Each row below holds a small network's activations on one input, seen along a few directions.
In each table, some parts of the input vary, and every possible input appears once, in random order.
A made-up example of a description, with smaller parts first: one of 8 places around a ring, together with either a single point or (one of 2 separate values, together with one of 4 places along a line) or one of 9 places around a ring.
Shared parts are said once, and a part with two or three values counts as separate values.
In the rows, zero is written as 128.

Other details of the inputs shift rows strongly along two fixed directions, in all tables alike. That doesn't count.

A family of inputs:
x1: [134 139 123 160 136 110  90 141 118  78  74 157]
x2: [117 127 109 105 118 128 145 107 156 168 150  96]
x3: [135 119 126 126 130 133 144 113 133 136 141 116]
x4: [160 138 145 147 156  77  73 200 166  61  62 231]
x5: [114 116 129 128 109 128 139 125 129 140 141 119]
x6: [127 130 112 105 125 105 124 126 179 154 129 134]
x7: [115 136 119 172 129 155 125 108  56  89  99  92]
x8: [133 118 123 114 130 131 152 110 143 153 151 112]
x9: [135 134 141 121 148 129 111 133 114 160 167 114]
x10: [131 150 144 167 139 163  85 110  33 100 121 107]
x11: [120 140 134 160 125 170 127 114  49  82 104 107]
x12: [125 124 128 108 130 139 160 134 138 156 161 106]
x13: [127 124 131 116 128 138 154 138 137 144 156 111]
x14: [125 132 126 107 115 142 139 118 141 142 144 119]
x15: [122 127 140 127 133 116  97 122 116 165 152 125]
x16: [136 118 126 128 128 133 144 114 136 133 143 115]
x17: [141 132 116 106 129  78  97 149 212 135 107 177]
x18: [122 131 123  93 113 144 149 112 152 162 158 110]
x19: [123 125 135 148 129 109 106 147 115  99  91 165]
x20: [119 132 112 123 126 128 133 113 133 143 127 109]
x21: [117 126 135 157 128 123 114 138  87  96  93 147]
x22: [129 122 132 120 123 140 154 139 142 139 161 108]
x23: [121 120 126  98 124  92 126 143 178 162 129 164]
x24: [111 113 128 124 103 134 148 119 134 149 156 105]
x25: [142 134 141 154 148 118 107 168 110  76  88 168]
x26: [107 114 125 116 108 135 155 115 129 162 158 101]
x27: [126 133 128 114 115 144 135 119 133 132 138 120]
x28: [108 121 136 177 115 155 131 120  48  87 111 103]
x29: [121 129 112 120 120 128 136 113 145 147 137 104]
x30: [158 150 140 131 151  72  53 184 172  64  40 252]
x31: [147 126 135 165 141 123 107 136 106  73  90 154]
x32: [125 132 109  95 130 103 129 123 183 168 132 134]
x33: [123 134 135 156 112 170 130 114  73  86 122 100]
x34: [147 119 125 103 134 100 129 132 191 148 136 157]
x35: [145 126 133  98 136  95 125 168 201 141 135 172]
x36: [122 132 137 165 140 162 143 135  48  88 115 103]
x37: [131 142 133 137 133 133 109 136 106  94  93 154]
x38: [141 127 133 108 142 123 121  98 137 189 181 103]
x39: [118 133 122 177 119 157 123 110  65  81 106  88]
x40: [145 136 131  93 127  92 100 154 206 131 111 194]
x41: [132 121 123 115 136 130 150 110 134 151 143 116]
x42: [123 128 126 106 105 152 149 110 142 148 161 100]
x43: [128 125 130 163 138 157 142 105  60  98 117  98]
x44: [114 117 128 124 113 124 138 126 133 144 139 123]
x45: [122 123 128 110 127 146 165 130 132 156 167  96]
x46: [128 146 131 170 144 142  83 108  55 115 116  97]
x47: [135 123 130  98 130 116 146 150 180 156 157 136]
x48: [111 113 128 123 104 133 149 119 133 150 155 105]
x49: [123 135 125 103 121 141 140 117 136 148 139 122]
x50: [118 132 111 116 126 126 137 112 140 152 132 107]
x51: [120 126 111 113 115 128 140 110 157 156 148  99]
x52: [150 126 136 163 142 115 100 142 118  69  86 166]
x53: [126 125 126  94 134 128 160 138 156 169 162 118]
x54: [122 137 136 165 117 171 126 115  56  75 109 104]
x55: [109 119 126 116 118 125 145 122 127 157 140 121]
x56: [155 132 133 142 158  88  89 155 145  86  70 203]
x57: [126 125 128 107 133 134 156 137 140 154 156 114]
x58: [132 123 131 106 131  72 100 162 192 138 102 202]
x59: [130 116 122 115 126 141 160 103 135 156 161  96]
x60: [131 125 130 165 138 153 137 110  64  93 112 106]
Each input here is: one of 5 separate values, together with either a single point or one of 11 places along a line.
Changing only the choice among 5 separate values turns x37 into x23. The same change can be made to x54. Which row results?
Answer: x5
Changing only the choice among 5 separate values turns x43 into x11. The same change can be made to x60. Which row results?
Answer: x30
Change only the choice among 5 separate values in x59. List by row number the other rows that result.
Answer: x6, x14, x25, x26
Which other rows agree with x17 in the choice among 5 separate values? List them by row number.
Answer: x1, x2, x6, x7, x20, x29, x32, x39, x46, x50, x51
Which other rows agree with x57 in the choice among 5 separate values? List them by row number.
Answer: x4, x9, x12, x13, x22, x25, x35, x36, x45, x47, x53

A family of inputs:
x61: [133 119 135 111 118 101 140 181 192  97  94 201]
x62: [139 136 136 168 152 157 131 114  51  87 112 104]
x63: [105 124 136 174 127 145 115 121  50 103 113 100]
x64: [137 125 113  96 119 113 140 102 193 175 155 116]
x65: [121 126 122  90 105 115 133 112 185 183 156 124]
x66: [137 131 143 158 145  80  58 167 117  76  67 210]
x67: [143 127 133 138 145 160 148 112  96 140 164  85]
x68: [131 133 114  89 111 116 133 109 191 173 158 116]
x69: [122 128 119 124 129  73  88 153 168 130  86 188]
x70: [140 141 141 166 146 165 118 130  53  89 127 102]
x71: [144 128 146 124 150  80  84 176 159 135 118 193]
x72: [120 127 106 136 123 152 152  88 107 135 132  79]
x73: [104 129 114 130 108 155 146  96 100 145 134  86]
x74: [138 136 125  79 136 119 142 125 177 178 169 123]
x75: [136 126 136  88 131 124 135 136 173 189 177 130]
x76: [124 133 102  85 116 117 140 110 190 175 148 116]
x77: [156 146 136 152 153  96  59 160 127  55  61 206]
x78: [120 123 130 161 114 174 174 141  74  56 107 104]
x79: [125 122 126  83 116 120 133 117 177 182 166 131]
x80: [106 126 133 178 113 141 115 113  51 100 109 101]
x81: [114 129 143 168 137 145 123 127  38 106 121 107]
x82: [118 131 136 125 127 157 148 111  88 149 155  93]
x83: [119 133 121 130 124 159 140 103 104 135 148  77]
x84: [140 141 141 155 148  96  62 164 128  72  54 204]
x85: [142 120 118  88 131 117 140 108 186 174 166 123]
x86: [123 108 122 131 112 168 203 124 120 106 143  87]
x87: [126 124 121 137 132 156 146  96 106 135 145  78]
x88: [123 111 135 119 119  86 140 188 186 104 101 199]
Changing only one part turns x66 into x77. The same change can be made to x88. Which row results?
Answer: x78
What is each input in this table made of?
Answer: one of 4 places along a line, together with either a single point or one of 6 places along a line
Which other rows agree with x85 in the place on the line of 4? List them by row number.
Answer: x62, x64, x67, x72, x86, x87
Which other rows agree with x73 in the place on the line of 4? List them by row number.
Answer: x61, x65, x75, x79, x82, x84

A family of inputs:
x89: [109 128 102 122 105 177 178  73 104 141 151  50]
x90: [112 135 138 155 118 167 123  99  55 126 141  78]
x91: [135 132 127 112 143  95 104 135 153 152 122 158]
x92: [145 120 125  89 136 109 147 131 200 173 159 135]
x93: [143 131 132  82 126 117 133 135 198 167 159 142]
x94: [131 130 146 156 125 124 104 157 107  73  90 171]
x95: [147 147 141 150 144 132  96 152 107  77  89 164]
x96: [152 129 137 163 152 119 106 144 111  75  89 163]
x97: [148 141 135 155 153 121 102 153 108  75  89 159]
x98: [108 125 133 146 115 170 162 120  59 112 139  86]
x99: [135 133 126 118 140  97 103 137 155 152 123 153]
x100: [133 127 142 158 127 118 107 158 105  73  91 170]
x101: [124 143 112 158 126 109  81 120 113  86  60 153]
x102: [150 131 133 118 135 113 114 141 158 121 129 158]
x103: [142 127 122  77 134 114 138 138 204 178 162 139]
x104: [149 136 138 157 151 119 101 150 109  73  91 158]
x105: [133 148 141 149 142 119  76 141  94  95  86 167]
x106: [117 123 130 162 126 156 131  95  55 127 143  76]
x107: [125 118 122  78 122  99 152 150 210 178 162 145]
x108: [110 121 136 153 109 168 159 120  64 109 142  83]
x109: [113 121 102  83  99 105 154 124 217 166 132 136]
x110: [111 132 128 152 132 159 134  99  51 128 142  74]
x111: [148 138 130 110 139 113 117 148 163 129 126 158]
x112: [136 132 138 161 143 113  74 139  99  92  91 162]
x113: [123 130 130 146 134 180 151 108  60 112 142  77]
x114: [127 123 132 155 128 177 147 105  65 107 147  76]
x115: [132 142 133 113 132 107  92 138 154 148 124 159]
x116: [137 133 137 165 149 106  85 139 100  95  84 159]
x117: [108 126 122 122 119 163 147  93  94 175 177  60]
x118: [126 116 125 128 121 169 175  93 100 152 180  59]
x119: [109 129 102 127 103 177 176  75 108 142 153  47]
x120: [126 111 126  88 117 101 150 143 202 169 164 143]
x121: [130 125 141 157 133 121 107 162 107  75  86 166]
x122: [128 112 126  85 119 100 154 146 204 177 157 144]
x123: [136 128 130 121 138  96 101 134 153 147 123 152]
x124: [128 129 119  83 132  95 122 128 194 194 164 134]
x125: [150 139 140 153 144 123  98 150 107  74  91 162]
x126: [128 110 126  88 121 100 156 143 205 176 156 144]
x127: [144 125 122  75 139 106 147 134 201 179 159 142]
x128: [ 98 125 104 132  95 161 152  64  98 157 148  46]
x129: [135 134 132 118 131 100  94 136 151 144 125 155]
x130: [123 122 121 124 128 170 181  97 103 159 176  58]
x131: [131 134 139 154 131 121 109 164 103  76  86 168]
x132: [142 136 129  71 131 115 134 136 200 172 157 150]
x133: [112 111 132 163 117 164 166 113  67 110 141  83]
x134: [117 132 116 153 118 117 116 137 119  67  57 162]
x135: [113 136 129 154 123 163 127 102  52 129 142  77]
x136: [135 144 137 151 144 113  79 141  92  95  87 165]
x137: [120 124 102  96 105 101 119  96 195 173 135 127]
x138: [119 120 112 123 104 105 128 129 177 112  97 156]
x139: [124 119 125 126 121 169 172  94 102 149 184  57]
x140: [128 124 129 106 133 101 132 158 167 132 123 165]
x141: [110 120 130 155 119 166 166 121  64 115 137  81]
x142: [133 124 104  94 110 115 141 106 205 153 138 128]
x143: [136 138 133 163 152 108  86 141  98  97  83 160]
x144: [112 123 126 128 110 159 145  87  89 167 180  63]
x145: [114 126 130 161 126 156 129  96  56 123 147  74]
x146: [149 136 135 154 159 121 110 147 105  79  84 164]
x147: [107 129 137 149 110 176 157 121  64 111 140  85]
x148: [132 118 123  98 130  98 125 117 185 188 161 134]
x149: [109 121 126 125 116 161 145  91  93 172 176  59]
x150: [106 112 123 125 113 163 189 110 106 161 172  67]
x151: [129 109 126  90 117 102 153 141 199 172 160 144]
x152: [129 120 133 116 128 101 129 157 167 127 125 159]
x153: [108 118 130 154 124 166 171 116  62 115 135  83]
x154: [122 136 106 111 121  97 102 112 168 139  95 151]
x155: [148 143 138 146 149 125 101 150 102  76  88 165]
x156: [150 140 144 154 140 129  94 146 109  73  94 166]
x157: [106 129 137 144 113 176 159 118  60 111 138  88]
x158: [150 138 135 156 153 121 105 152 107  78  86 161]
x159: [132 133 129 108 141 103  96 137 154 151 124 158]
x160: [134 135 136 121 128 107  90 132 149 139 127 158]
x161: [146 134 128 106 148 108 122 146 165 129 126 158]
x162: [127 116 123  75 124  98 156 146 206 182 156 150]
x163: [135 137 137 161 146 106  79 142  99  91  89 157]
x164: [103 115 125 113 111 169 180 111 103 158 173  72]
x165: [126 122 133  81 111 109 142 147 202 170 156 151]
x166: [138 139 118 157 128 122 102 127 125  65  64 153]
x167: [122 120 127 121 120 175 168  99 103 154 179  59]
x168: [129 130 138 155 136 123 108 164 106  77  85 167]
x169: [131 122 141 159 132 121 106 158 108  73  89 168]
x170: [113 117 106  88  96 105 152 121 214 161 131 135]
x171: [135 137 134 158 154 108  88 138  95  97  82 163]
x172: [146 122 125  86 134 108 144 133 199 174 160 136]
What is each input in this table made of?
Answer: one of 3 separate values, together with one of 4 places along a line, together with either a single point or one of 6 places along a line
Changing only the place on the line of 4 turns x118 into x127. The same change can be made to x142. Which row results?
Answer: x89
Changing only the place on the line of 4 turns x172 into x158. The same change can be made to x128. Which row results?
Answer: x101
Change only the choice among 3 separate values in x164. List by row number the other rows that result.
Answer: x113, x159
Change only the place on the line of 6 in x122. List by row number the other rows that result.
Answer: x108, x121, x126, x152, x165
Which other rows agree with x99 in the place on the line of 4 and the choice among 3 separate values? List them by row number.
Answer: x101, x115, x117, x124, x135, x143
Change only the choice among 3 separate values in x167. List by row number the other rows that result.
Answer: x121, x149

A family of inputs:
x173: [152 140 126 156 153  79  75 171 150  45  31 222]
x174: [137 142 129 177 139 130  76 105  66  86  93 124]
x175: [145 120 115  73 136  79 140 149 249 178 141 170]
x176: [118 129 125 119 135 116 117 116 127 177 148 113]
x177: [124 124 128 166 132 149 142 125  80  90 108 108]
x178: [110 112 125 126 110 151 170 112 121 154 164  80]
x179: [119 146 136 152 140 146  99 121  57 116 119 109]
x180: [108 118 126  88  97 156 178 113 151 185 197  77]
x181: [124 135 140 168 125 156 122 141  63  67  99 125]
x182: [124 128 123 125 120 148 151 118 123 123 128 113]
x183: [131 119 117  75 116  73 124 149 241 167 133 180]
x184: [123 121 141 163 128 154 142 132  65  91 123 111]
x185: [121 128 123 112 117 161 168 116 124 145 162  85]
x186: [128 122 146 165 131 136 122 148  79  80 105 142]
x187: [117 130 139 170 116 155 122 131  64  72  95 127]
x188: [150 138 125  99 142  98 117 162 196 121 109 182]
x189: [117 129 134 163 116 161 135 123  67  83 106 114]
x190: [132 138 121 103 140  65  76 142 186 160 107 186]
x191: [116 125 126 131 113 163 158 111 100 124 138  93]
x192: [133 114 127  82 120  75 126 159 238 174 143 181]
x193: [142 147 137 171 144 137  73 111  67  84  90 134]
x194: [148 141 143 143 168  75  54 169 125 104  75 210]
x195: [114 113 129 126 116 171 187 104  91 151 180  61]
x196: [117 129 130 141 116 171 157 118  81 113 143  84]
x197: [155 128 130 110 151  90 121 163 185 118 109 188]
x198: [110 114 107  91 104 145 185  94 160 182 179  71]
x199: [103 117 123 141 101 153 155 108  94 125 143  86]
x200: [115 115 111  84 106 123 166 112 187 181 168 105]
x201: [134 146 136 158 138 160  98 101  62 111 133  92]
x202: [122 113 120  97 116 125 165 122 176 175 167 107]
x203: [135 124 127 103 133 138 133  91 136 194 195  82]
x204: [133 136 127 154 135 145 128 130  94  76  88 136]
x205: [131 124 120 105 126 130 131  88 152 200 187  80]
x206: [157 133 140 146 157  89  93 177 144  69  69 211]
x207: [137 143 130  99 144  77  75 146 179 157 105 190]
What is each input in this table made of?
Answer: one of 5 places around a ring, together with either one of 2 separate values or one of 5 places along a line
Changing only the place on the ring of 5 turns x193 into x174. The same change can be made to x187. Which row results?
Answer: x199
Start at x173 and move only the place on the line of 5, one step at a time. The first step leads to x198. Which rows follow, in order?
Answer: x200, x183, x199
Which other rows agree with x197 in the place on the ring of 5? List them by row number.
Answer: x184, x186, x194, x195, x203, x206
Change only the choice among 2 separate values in x205. List by row number the other rows that result.
Answer: x176
